Each row below holds a small network's activations on one record, seen along a few directions.
Records have a field called T. Each example row is followed by its value.
Other fields move the rows too, some of them a lot.
In the rows, zero is written as 500.
Random noise pushes rows far along 10 fixed directions. That doesn't count. These rows show it; they differ only by the noise:
[458 325 422 437 498 446 403 451 387 474 639 521 543 648 417 379 565 354
 537 644 469 448 550 593 335 659 638 394 496 403]
[433 415 372 563 527 480 456 551 483 599 512 541 528 525 337 527 514 278
 549 571 547 541 478 766 565 532 474 488 661 379]
[395 421 477 529 548 497 370 498 517 489 518 472 497 664 563 535 468 533
 465 593 417 513 489 550 258 438 571 462 570 437]
[576 559 390 318 559 447 402 507 503 461 344 365 286 601 730 597 564 540
 282 312 391 261 478 321 356 478 406 480 656 535]
[380 463 467 608 579 627 402 588 534 605 407 568 461 394 375 582 432 298
 466 504 659 591 456 661 630 483 392 519 726 357]
[631 557 717 371 584 567 618 302 547 276 635 469 464 404 427 499 585 558
 445 628 629 547 505 174 454 643 429 540 348 647]
[520 647 150 633 358 578 473 440 280 629 640 582 425 460 311 369 551 549
 692 404 406 512 519 783 489 494 431 382 846 461]
[585 596 562 431 556 372 482 368 271 363 514 628 315 729 659 508 483 476
 324 531 378 221 599 369 394 582 426 442 462 681]
[453 527 638 639 556 327 582 631 683 706 248 521 647 541 494 752 398 465
 617 532 502 599 491 781 665 264 567 681 493 465]
[583 631 628 537 410 465 615 436 542 510 388 531 525 362 478 452 470 604
 573 413 460 541 554 474 573 463 559 544 423 585]
[583 475 571 361 549 501 575 451 675 574 321 414 435 301 364 597 610 350
 495 435 695 519 451 469 617 594 484 533 483 429]
[659 655 589 418 497 394 622 457 519 580 375 470 503 457 528 604 554 629
 611 397 507 432 552 445 590 446 537 593 472 584]

[524 544 436 341 439 678 522 336 533 474 471 464 266 312 413 419 625 488
 428 393 608 493 445 370 400 620 491 330 474 444]	t8
[396 430 629 605 731 502 493 560 449 427 556 654 448 627 404 763 377 210
 336 781 690 543 445 584 672 514 267 566 542 493]	t4
[417 481 523 630 609 447 453 593 701 458 437 378 553 649 630 710 391 616
 415 589 394 625 390 537 358 257 422 609 594 518]	t1
[517 321 322 388 534 370 394 511 387 653 451 488 428 641 427 527 600 251
 542 510 553 330 505 698 465 653 577 380 589 329]	t1
[451 497 624 494 397 596 524 526 321 542 501 700 492 372 425 367 435 409
 551 470 627 482 607 480 697 606 637 412 325 440]	t4
[471 461 628 430 405 554 464 607 598 648 288 485 675 286 551 352 513 528
 598 287 547 483 601 456 632 512 686 611 459 400]	t10
[416 587 488 434 472 548 535 415 491 538 527 568 418 599 601 476 578 547
 433 485 401 379 526 514 373 434 515 467 407 591]	t9
[450 348 641 412 539 610 313 474 297 522 610 634 573 495 481 327 501 419
 599 572 688 422 639 360 455 731 692 438 449 367]	t1
[521 536 345 468 437 640 542 530 558 450 595 421 576 297 384 340 591 458
 489 401 485 561 486 481 611 558 360 572 677 522]	t9
[513 599 544 576 547 436 661 446 609 330 659 478 582 615 527 560 520 604
 417 670 346 576 465 481 461 378 320 638 428 754]	t6
[382 414 560 597 438 540 404 666 438 508 430 616 617 450 539 340 351 371
 467 449 484 522 581 559 634 518 592 503 503 402]	t7
[356 389 363 580 452 517 494 622 661 546 520 410 583 444 399 526 475 426
 524 543 481 709 380 693 503 423 543 454 524 345]	t2
[378 462 514 597 537 626 526 541 616 542 480 536 481 415 365 579 436 387
 495 581 648 691 403 639 572 445 454 473 522 379]	t7
[400 411 307 498 537 599 370 771 435 534 685 445 719 546 540 455 487 491
 586 503 537 556 505 539 609 455 483 585 717 355]	t5
[575 681 475 444 418 633 354 585 154 456 563 599 526 471 730 284 411 778
 556 268 413 319 708 215 532 505 565 497 660 548]	t8
[587 593 743 463 577 545 623 485 615 524 593 443 767 415 432 612 562 751
 737 626 618 667 526 361 547 393 556 753 467 589]	t3
[436 441 551 524 529 456 560 661 652 431 598 457 780 532 540 464 508 451
 484 580 445 581 503 525 629 435 444 714 464 560]	t10
[542 406 661 373 553 357 510 439 556 554 457 447 602 629 535 571 564 552
 613 584 532 441 566 468 363 524 714 538 345 448]	t7
[476 630 308 457 585 534 497 716 306 485 759 491 585 677 643 658 514 653
 542 524 471 475 492 445 631 328 385 576 647 542]	t2
[463 502 634 495 480 523 440 317 263 545 525 739 372 572 497 388 462 466
 542 558 576 346 632 499 402 663 626 325 340 490]	t5
[481 569 620 521 496 586 459 396 480 445 585 515 534 542 550 474 490 753
 548 575 429 543 537 376 270 418 555 539 514 586]	t3
[485 580 517 642 442 551 585 577 539 419 429 584 486 282 441 418 395 339
 350 396 509 566 485 539 803 515 281 562 543 578]	t5
[529 533 353 373 258 687 548 297 670 655 501 321 482 217 329 258 710 750
 754 306 467 610 477 512 232 543 745 354 481 389]	t9
[418 338 348 430 468 613 404 418 457 567 665 505 498 491 297 353 642 368
 608 602 588 536 500 635 329 669 612 351 565 316]	t8
[416 518 235 529 476 565 438 522 593 622 624 363 555 570 472 528 630 644
 625 479 398 574 416 682 307 363 478 512 734 434]	t10
[371 371 558 518 574 723 418 626 525 377 659 491 594 343 406 467 416 410
 445 616 719 717 447 347 606 576 466 488 511 361]	t2
[384 454 258 554 423 558 320 561 181 425 864 572 586 767 557 313 473 632
 576 601 283 444 587 556 276 493 575 399 668 470]	t4
[363 332 524 433 523 574 336 492 481 494 357 608 363 478 555 363 502 188
 222 460 536 332 551 490 470 672 477 394 457 430]	t6
[485 401 323 339 482 587 367 607 354 378 746 452 627 582 624 247 618 501
 416 471 390 362 599 330 440 616 493 511 579 522]	t6

Here are new rows. What is T for each?
[564 518 469 426 439 440 543 531 366 526 520 546 481 476 454 472 531 425
 533 438 506 390 562 504 644 593 534 479 463 493]	t4
[488 490 584 607 369 296 622 325 603 520 304 595 400 508 443 426 471 352
 429 494 355 464 505 735 445 535 544 417 294 574]	t5
[399 518 512 625 400 496 532 435 659 465 322 516 334 408 512 486 411 466
 320 440 392 597 405 590 415 425 460 378 418 505]	t2
[427 604 678 638 523 607 602 543 547 420 615 510 602 456 513 639 358 788
 582 649 556 786 452 393 525 290 542 532 344 541]	t2
[314 485 582 583 441 513 471 600 599 590 341 567 586 543 639 463 390 506
 447 456 367 514 537 634 477 326 633 543 408 477]	t9
[450 222 583 384 708 425 394 649 529 522 628 409 752 696 481 645 529 376
 612 764 677 542 502 491 487 560 642 605 461 332]	t1
[547 498 437 426 537 412 405 515 602 667 297 346 464 558 617 641 563 625
 560 357 461 420 475 521 358 390 573 536 647 424]	t1
[627 364 449 296 431 383 591 512 536 482 517 404 581 391 382 371 650 307
 563 471 568 452 505 469 628 726 606 469 340 428]	t1
[452 538 629 549 563 469 431 553 401 343 515 596 496 652 706 499 343 523
 329 539 388 402 568 362 465 463 450 540 481 599]	t7
[465 609 603 526 557 514 427 550 471 532 221 618 317 481 674 595 360 427
 293 347 508 345 536 445 592 438 387 515 579 526]	t8
